A small network was shown many inputs. Here are its activations along a few directions, one row for each input.
In each table, some parts of the input vary, and every possible input appears once, in random order.
Descriptions start from the smaller parts, as in this example, which fits no table here: line(6) and (point or (values(2) and ring(5)) or line(11)).
Shared parts are said once, and a part with two or three values counts as separate values.

Other details of the inputs shift rows strongly along three fixed directions, in all tables alike. That doesn't count.

A family of inputs:
r1: [-69 -28   8 -49 -22  32 -31  11  22  -1  40 -39  14  33]
r2: [-46   5 -17 -20  11 -21   8  36   1 -32  60 -57 -16   8]
r3: [-24  10 -20  37  -7 -47  19  25  -4 -22  28 -34   8   7]
r4: [ 21 -13  -8  11  -8  49  10 -36  -3  29  -8  21  15  -8]
r5: [ -3  15   7  20  -1 -45 -26  -3 -15  -2  14 -15  -5  36]
r6: [-32 -14   2   4 -14  18 -25 -16  11   1  17 -21  54  37]
r7: [ -5  -2   0 -36  11   8   3  21 -10  -3  -1  24 -37 -25]
r8: [ 13 -11   3  21   9  23  -2 -36  -2  17  13  -5  53  25]
r9: [ 54  24  -7  17  21 -11   5   1  -1  -6 -29  14 -28 -19]
r10: [  5 -24 -10 -48  -4  63  -9  -1  23  28  27 -10 -27 -10]
r11: [-40  11  15 -21  -4 -31 -19  20  -3 -26  10 -13   8  20]
r12: [ 43  -6 -13  -2   4  42   0 -29   2  33  12  25  21  -8]
r13: [ 23 -20 -16   7   0  51  -1 -23   0  26  -5  24  18 -10]
r14: [-19   3  10 -34   2  20  19  17   3 -23 -22  19 -11 -30]
r15: [ 24 -13 -27  20  -2 -18  23  -7  -1  -5 -17  -6  -9 -40]
r16: [-27   3  13 -62  19 -13 -12  37   1 -11  32 -17 -48   3]
r17: [ -6  11  14  -1  26 -41 -18  10 -12 -13  22 -16  10  31]
r18: [-19   6   3 -54   0  12   8  31   1 -21 -11  27 -25 -36]
r19: [ 34  24 -10  22  -9   2   6  -6   5 -12 -45  25  -3 -24]
r20: [ 40  33  -6  21  -2 -15  11  -6  -9 -15 -42  42   9 -26]
r21: [ -5 -14 -27 -28  -2   6  14   4   4 -27 -12 -14 -14 -44]
r22: [-10  -6   5 -27   3  -6  16  43  10  -7 -18  12 -52 -36]
r23: [-51 -39   8 -51 -14  29  -5  18  12  27  45  -6   5   6]
r24: [-11 -22   3   2  15  16 -25 -14   4  12  35 -27  45  42]
r25: [ 27  20  -4   8   2  -1  12  -4  -9 -13 -33  43  18 -27]
r26: [ 14  12  12  52 -12 -36   9 -14  -2   7 -20  -3  10  15]
r27: [  5 -18  -8 -57  -7  56  -8  -3  16  33  38   2 -25 -11]
r28: [ -7  20  10  15   7 -54 -22   7 -18 -12   8 -12 -15  31]
r29: [-27 -19   1 -49 -17  67  13  -3  16   7   1  13   4 -23]
r30: [ 43  37  -7  23 -10 -17   7  -8  -6 -12 -41  37   1 -24]
r31: [ 40  -4 -10   2 -11  50   7 -38  12  34   5   6   1  -6]
r32: [-18   5   9 -35  -1  20  19  17   5 -22 -24  18 -18 -32]
r33: [-16 -15  11   2   6  16 -14 -26   3  15  34 -31  39  44]
r34: [ 30  10   3  32 -10  -8  27  -8   1  11 -36  24 -11 -22]
r35: [-13  -8   4 -33  -7   2  12  42  16   0 -11   5 -61 -33]
r36: [-25  16  13  11  10 -42 -14  18  -4 -40 -15 -13  18  21]
r37: [ -1 -16   2  25  -1  23  -4 -35 -10  18   6   4  47  23]
r38: [-30 -32   7  14  -7   7 -13  -7   8  20  26 -18  49  35]
r39: [ 29  17   5  30  30 -34  -7   4 -10 -19 -16  -2  10  11]
r40: [-22  20  17  20 -15 -31 -12  -7   0 -22  -8 -24  16  31]
r41: [ 34  -9  -6   5   5  49  12 -34   4  26  -1  16  24  -7]
r42: [ 24 -10 -10  13 -15  48   7 -39   1  33  -6  17   5  -5]
r43: [-16  11  15  25   5 -35 -10  -8 -14 -10   0 -21   1  35]
r44: [ 54  -8 -17  24   7  43  -3 -36   6  30  -3  16  33  -1]
r45: [-17  28  13   7  -9 -50 -21   9  -6 -27  -1 -13   7  26]
r46: [-23 -26  -6 -45  -6  63   3   7  15   1   2  16  17 -21]
r47: [ 27  -1  -3  24   4  -3  18   7   1   3 -31  30   2 -25]
r48: [ 24  16   6  18  25 -31  -7  -3 -15  -8   1   6  19  13]
r49: [ 11  19  10  36  13 -35   4  -8 -19 -15 -25   5   1  10]
r50: [-18  15  10 -41  -5   9  19  26   7 -27 -29  13 -44 -37]
r51: [ -4  -5  -3 -29  12  13   1  24  -1  -6 -12  10 -47 -24]
r52: [ 16  -8 -47  23 -15  44  24 -19   1  17  27   2  19 -22]
r53: [ 27  -1 -23  27  22 -37   3 -20  -9 -18   1 -38   9  -6]
r54: [-13  12  16  19  -5 -63  -9  19  -6  -5   6 -12  -7  23]
r55: [-46   0  20 -60  16 -28 -26  38   2 -14  48 -39 -41  27]
r56: [ 12  22   1  38   2 -25  -7  -8  -3 -23 -31   5  32  11]
r57: [-23  10  16 -14  -1 -23  -5  15  -6 -14   0 -19 -51   9]
r58: [ 29 -15 -18  14  -6  49  -4 -29   2  32  -6  20  11  -7]
r59: [-26  -2  18   8   7 -47  -5  21 -10  -9  11  -4  17  21]
r60: [ 31 -14 -19  14  -9  48  -6 -30   4  33  -5  17   6  -6]
r61: [ 34  32   9  36  13 -41   2 -13  -7 -11 -17 -12 -11  16]
r62: [-43  -2  23 -30 -12 -26   7  38  10  -9   5 -23 -56  -2]
r63: [-17 -32  -4 -46 -20  47   9  10  16  37  24  18 -11 -22]
r64: [ 34   6  -8  25  16   0   5  -4 -11  -3 -31  27  -2 -17]
r65: [ 37  20  -3  20 -14 -27  14   7   0  10 -26  28 -30 -26]
r66: [-35 -27  15  14 -15   7  -3 -17   7  23  25 -21  44  37]
r67: [-15  10  13  11  19 -47 -16  12 -22 -18   7  -3   8  25]
r68: [-24 -27   4  18 -24   6 -20 -12  15  29  29 -28  32  39]
r69: [ -3 -17 -25 -26  12  -7  12  10  -5 -20  -4 -20 -44 -42]
r70: [  4  10  16  40   6 -41  15   2  -9 -11 -24   7  16   6]
r71: [ 26  32   2  14 -11  -5  19  -5   0 -18 -49  24 -16 -29]
r72: [-36 -28  16  13 -11   8  -2 -15   5  20  24 -18  48  35]
r73: [  6  27 -33  48 -11 -22  19  -3  -7 -30   5 -15  34  -4]
r74: [-29 -27   9   6 -10   0 -12  -8   1  25  36  -7  52  35]
r75: [ 39  -5  -9   6  -2  49  11 -39   7  31   0  12  13  -6]
r76: [  1   5  -2 -25   3   0  -4  27   2  -7 -14   1 -70 -21]
r77: [-11  -1   1 -47   9   7   2  28  -7  -3   1  20 -53 -27]
r78: [ -9  -4   4 -27  -1  -6  15  43  12  -5 -18  10 -58 -35]
r79: [ 40  28   1  37  20 -42 -12  -3  -4 -12 -16 -12 -11  16]
r80: [-21 -17   1   3  -5   8 -29 -22  -9  24  40 -13  34  44]
Each input here is: line(4) and (values(2) or (values(3) and line(6))).
Question: Changing only the line(4) part turns r8 into r14. The same change can be made to r44. Which row results?
Answer: r56
Question: Changing only the line(4) part turns r9 into r78. The same change can be made to r39. Which row results?
Answer: r47
Question: Changing only the line(4) part turns r70 into r37. The same change can be made to r34. Which row results?
Answer: r43
Question: Which other rows does r73 become when the values(2) part takes its other values? List them by row number.
Answer: r21
Question: Start at r36 and move only the line(4) part, one step at a time. The first step leads to r38. Which rows follow, in order?
Answer: r13, r24
Question: Which other rows does r2 become when the values(2) part takes its other values? List them by row number.
Answer: r53
Question: Which other rows does r9 become when the values(3) part takes its other values? List them by row number.
Answer: r16, r75

A family of inputs:
r81: [ -9  -1  10 -44  14  -9   0  37   2  -5   0  -3 -68 -17]
r82: [ 24 -17  -6 -22  12  47   2 -11   3  32   8  21  -8 -13]
r83: [-24   7  14  -1   8 -50  11  41  -7 -23 -13  -7 -41  -9]
r84: [ 21   6 -13   1  -9  15   9  -9   8   7  -5  -6 -25 -16]
r85: [-47 -37 -11 -40 -23  49   8   4  18  16  35 -24   5  -7]
r86: [ 10 -11 -20  40 -15  16   6 -33   4  16   6  -9  53  10]
r87: [-36   0  24  10   0 -46 -23  10  -2  -2  29 -45  -8  52]
r88: [ 44  10   4  46  -3   1  -3 -36  -8  14 -33  33  44   9]
r89: [  6  44   5  14  13 -80 -10  28 -21 -26  11  -8 -27  17]
r90: [ 33  -5  -6  16  -6  17   0 -22   2  31  -5  11  -4  -2]
r91: [ 45   0 -19  -5  13  40   6 -22   0   9  -4  17  -5 -25]
r92: [-34 -29  14 -24 -15  39 -18 -12  12  25  22  -4  32  25]
r93: [-13  34  12  27  -5 -51  -3   7  -2 -36 -22 -20  -6  20]
r94: [ 43  32 -12   5 -12   9  12   5  -3   4 -23  55  -6 -37]
r95: [-42 -40 -13 -41 -11  49   3   4  13  10  35 -20  13  -8]
r96: [ 54   4 -23  13   6  36   6 -30   2  15 -11  16   1 -23]
r97: [-21 -37 -13   2  -2  45  -8 -31   6  19  44 -18  73  25]
r98: [ 26   6 -12  10  -6  36   3 -28  -1   2 -23  23  27 -12]
r99: [-19   0 -12 -32  -5  -9  10  39   2  -6  25  16 -20 -26]
r100: [-14  -8  -5  21   6 -19  -6  -9  -6 -11  14 -24  42  20]
r101: [ 13   5   3  68 -10 -41   4 -17  -9   6 -12  -5  34  24]
r102: [-34 -33   9 -46   8  30 -21   4   8  24  43 -20  -7  22]
r103: [-12  -3  12  60   4 -56 -14 -12 -14  -3   9 -23  52  50]
r104: [ 13  22  12 -22  -9  -4  24  30   5 -13 -49  35 -72 -50]
r105: [-22 -27 -11 -40 -11  49  -9  -5  16  17  35 -27 -11   4]
r106: [-14 -10   6 -23  13 -12  12  33  -4 -10  -5   8 -29 -21]
r107: [  2  33   4 -29   9 -18  17  37   1 -44 -45  17 -65 -44]
r108: [-18  27  16  64  -4 -65 -27 -23 -10 -27  -2 -40  57  67]
r109: [ 68  17 -24  21   4  20  16 -22   0   7 -32  25 -21 -40]
r110: [-13  21  13  -5  17 -28  -9   9 -11 -38 -12  -8   4  11]
r111: [-59  12  37 -35   4 -54 -13  50  -1 -36  -5 -22 -49  15]
r112: [ 66   8 -12  49  12   1  26 -23 -11  14 -38  49  23 -30]
r113: [-38 -29  18 -57   1  45 -12   6   8  13  22   6   9   7]
Question: Changing only one part turns r105 into r108. The same change can be made to r102. Which row results?
Answer: r88
Question: Describe the family of inputs behind these rows.
Answer: values(3) and (point or (values(2) and line(5)))
Question: List by row number the other rows that have the values(3) part in common with r106.
Answer: r83, r85, r86, r95, r97, r99, r100, r101, r103, r112
Question: Which other rows does r91 become when the values(3) part takes its other values? List them by row number.
Answer: r97, r110
Question: Which other rows does r87 become when the values(2) part takes its other values? List them by row number.
Answer: r84
